These are the activations of a small neural network, seen along a few directions. Each row is one input.
In each table, some parts of the input vary, and every possible input appears once, in random order.
A made-up example of a description, with smaller parts first: one of 2 separate values, together with either a single point or one of 9 places around a ring or (one of 4 places along a line, together with one of 8 places around a ring).
Shared parts are said once, and a part with two or three values counts as separate values.
(in the rows, 128 means zero)

Other details of the inputs vary at random and push rows far along two fixed directions, the same in every table; ignore that.

Table:
x1: [110 104 153  93 159 127 135 116 142 140 152 119]
x2: [101 116 140 200 144 110 154 151  56 125 156 139]
x3: [154 184 165 131  74 131  92 106 172 153  95 119]
x4: [155 179 164 124  74 134  94 103 175 153  90 120]
x5: [158 158 115 135  78 134 102 120 142 120  84 133]
x6: [147 171 135 114  88 134  95 118 167 117 100 128]
x7: [131 110  97 122 139 129 145 140 114 114 133 134]
x8: [108  65 108  32 181 144 135 116 161 111 141 122]
x9: [110 137 137 156 128 132 128 160  85  90 130 136]
x10: [106 104 110 182 151 125 152 185  31  91 163 143]
x11: [123  50 117  38 175 130 146  89 169 157 136 118]
x12: [153 134 130 120 104 128 116 114 147 163 114 122]
x13: [113 130 132 188 136 114 151 146  79 136 149 133]
x14: [112 108 128  97 150 132 129 134 131 101 139 131]
x15: [125  57 108  46 182 130 159  97 171 161 149 116]
x16: [139 186 131 180 117 121 130 135 147 159 144 112]
x17: [154 186 161 135  73 136  90 112 159 155  88 117]
x18: [127 134  93 126 166 125 145 142 145 120 165 123]
x19: [156 175 105 153  82 127 111 118 149 125  95 135]
x20: [142 151 112 161  96 122 117 123 124 114 106 141]
x21: [ 98 100 115 188 153 122 152 168  36  85 151 147]
x22: [104 113 143 198 140 115 148 155  47 125 147 138]
x23: [105  62 140  40 186 134 144 100 165 145 148 116]
x24: [142 157 135 114  95 138 101 122 158 111  99 130]
Description of these inputs: one of 2 separate values, together with either a single point or one of 5 places along a line or one of 6 places around a ring.
Question: The inputs of x17 and x8 match in every part but the choice among 2 separate values. If x22 is changed in the same way as x17 into x8, which row does it become?
Answer: x21
Question: Change only the place on the line of 5 in x1. List by row number the other rows that result.
Answer: x3, x4, x17, x23
Question: A walk changes only the place on the ring of 6. It starts at x10 and steps to x5. List the rest of the walk in order.
Answer: x21, x20, x19, x7

Table:
x25: [107 139 159 176 114 137 130 162  67 122 120 126]
x26: [118  83 113 105 161 122 168 127 124 148 139 126]
x27: [117  96  78  89 166 138 139 136 137  86 144 133]
x28: [174 129  82  41  92 132  81  76 225 127  79 134]
x29: [121 143 159 203 116 109 120 141  82 113 145 136]
x30: [111  73  83  88 161 133 144 125 128  92 122 136]
x31: [103  81 137 114 174 123 154 109 132 128 137 126]
x32: [133 174 137 192 113 131 127 174  70 119 134 116]
x33: [175 192 139 149  53 145  95 114 151 156  60 119]
x34: [109 176 159 198 110 128 133 166  75  90 142 134]
x35: [ 97 107 138 128 186 122 153 133 122 118 166 126]
x36: [142 186 122 171  92 119 116 125 151 146 119 120]
x37: [156 202 156 134  49 137  91  95 169 136  57 139]
x38: [133 185 132 224 108 118 146 180  65 129 145 133]
x39: [105  73 111 115 178 113 149 121 111 138 178 134]
x40: [144 138 132  45 124 150 101 102 212 157 105 109]
x41: [163 160 141 156  84 128  98 138 113 139 109 126]
x42: [180 128 115  71  95 129 109  83 210 171 109 122]
x43: [100  70 143  93 172 132 137 147  98 124 169 132]
x44: [ 94  82 114 138 173 119 161 120 102 135 156 125]
x45: [107  70 138  58 165 122 137 114 144 112 153 136]
Question: What is each input in this table made of?
Answer: one of 3 separate values, together with either a single point or one of 6 places around a ring
Question: The inputs of x39 and x44 match in every part but the choice among 3 separate values. If x29 is changed in the same way as x39 into x44, which row does it become?
Answer: x31
